A small network was trained on made-up records. Each row is its average activation on records with the value named, seen along a few directions.
Values that are neighbours, or in one group, have similar rows; names and order tell nothing.
In the rows, 500 means zero.
Strong random noise was added to every row along 2 fixed directions; ignore it. To show where, here is one row again and again, with new noise each time:
[488 515 614 276 606 554 140 525 531 492 556 438 422 417 456]
[541 560 518 220 736 536 205 582 597 405 347 476 428 601 412]
[529 503 530 278 662 550 243 536 577 465 406 481 432 541 447]
[481 460 617 331 542 566 188 482 517 547 596 448 427 373 489]


BUR, 12 values:
daf: [405 383 744 386 387 621 196 428 384 608 777 446 440 162 467]
kosi: [446 834 541 241 824 257  43 696 391  28 357 275 426 729 228]
mes: [527 549 570 460 371 424 550 483 480 329 725 341 619 419 550]
rol: [588 567 496 603 383 503 696 418 490 570 761 424 669 209 540]
fal: [524 536 486 547 631 375 590 501 425 260 416 434 343 585 295]
bod: [475 808 573 460 474 415 242 546 418 234 724 439 656 298 511]
refom: [407 518 618 498 417 614 558 536 527 635 471 386 350 441 510]
radek: [484 558 461 600 541 516 505 703 526 588 557 695 585 562 527]
gokan: [600 494 382 667 558 389 629 300 454 606 345 461 488 502 405]
moma: [431 635 547 564 489 446 670 779 474 426 425 666 559 631 567]
zolo: [412 576 401 469 512 645 482 489 515 442 400 580 365 727 513]
bav: [479 549 483 411 552 402 460 650 594 611 562 515 646 647 591]
BUR is arranged as 4 separate groups.
List the group mates of daf, in the order listed.
Answer: refom, zolo
List the group mates of mes, in the order listed.
Answer: rol, bod
List the group mates of radek, in the order listed.
Answer: moma, bav

SATAK, 12 values:
rura: [462 564 550 577 465 455 363 334 288 359 573 405 387 397 360]
fiduk: [471 722 487 647 476 246 449 647 379 286 546 437 600 730 483]
dek: [456 586 525 281 440 639 283 621 533 527 622 546 661 458 642]
kotis: [535 657 358 274 742 602 506 855 691 188 240 721 486 882 463]
kizag: [322 237 568 650 383 581 688 372 436 895 291 594 361 460 584]
gil: [464  66 685 536 242 663 389 241 448 770 548 572 443 202 652]
pamu: [480 515 584 583 423 329 613 521 462 454 773 542 684 156 550]
gifav: [595 434 313 398 525 720 770 606 560 741 396 707 734 647 596]
sevul: [308 336 653 454 521 503 323 393 458 815 661 435 280 420 503]
mazam: [589 630 553 810 538 237 613 700 592 537 706 385 513 334 424]
dupi: [592 465 610 469 364 607 456 292 424 473 869 199 405  81 400]
buz: [627 716 297 415 648 449 412 318 606 108 167 384 435 890 421]
SATAK is arranged as 4 separate groups.
List the group mates of rura, in the order listed.
Answer: dupi, buz
List the group mates of fiduk, in the order listed.
Answer: pamu, mazam
List the group mates of kotis, in the order listed.
Answer: dek, gifav

VATE, 11 values:
panag: [447 229 460 574 336 643 617 173 479 576 387 420 259 508 545]
luf: [437 486 452 413 482 753 504 463 572 607 422 532 383 517 546]
saget: [449 736 758 450 501 312  24 512 253 392 902 251 502 231 339]
favof: [532 292 350 490 591 551 621 524 569 528  63 767 511 781 549]
vuno: [637 591 381 432 466 484 597 551 584 297 514 521 740 640 596]
vimod: [447 471 570 638 383 418 608 521 376 587 511 477 562 416 523]
gog: [521 444 476 474 611 410 611 554 583 561 409 609 563 529 508]
zalil: [509 694 521 537 478 422 552 662 454 331 677 488 596 541 473]
bosus: [590 181 469 736 312 587 723 279 520 778 564 515 501 199 582]
bisa: [377 139 499 688 282 652 699 399 557 966 585 639 401 458 711]
paz: [488 918 631 395 648 343 162 605 443 215 791 314 502 345 324]
VATE is arranged as a line.
Going along VATE from panag by way of its neighbour luf, in what order are saget, favof, gog, paz met?
Answer: favof, gog, saget, paz
List every value one step from vuno, in the order listed.
Answer: zalil
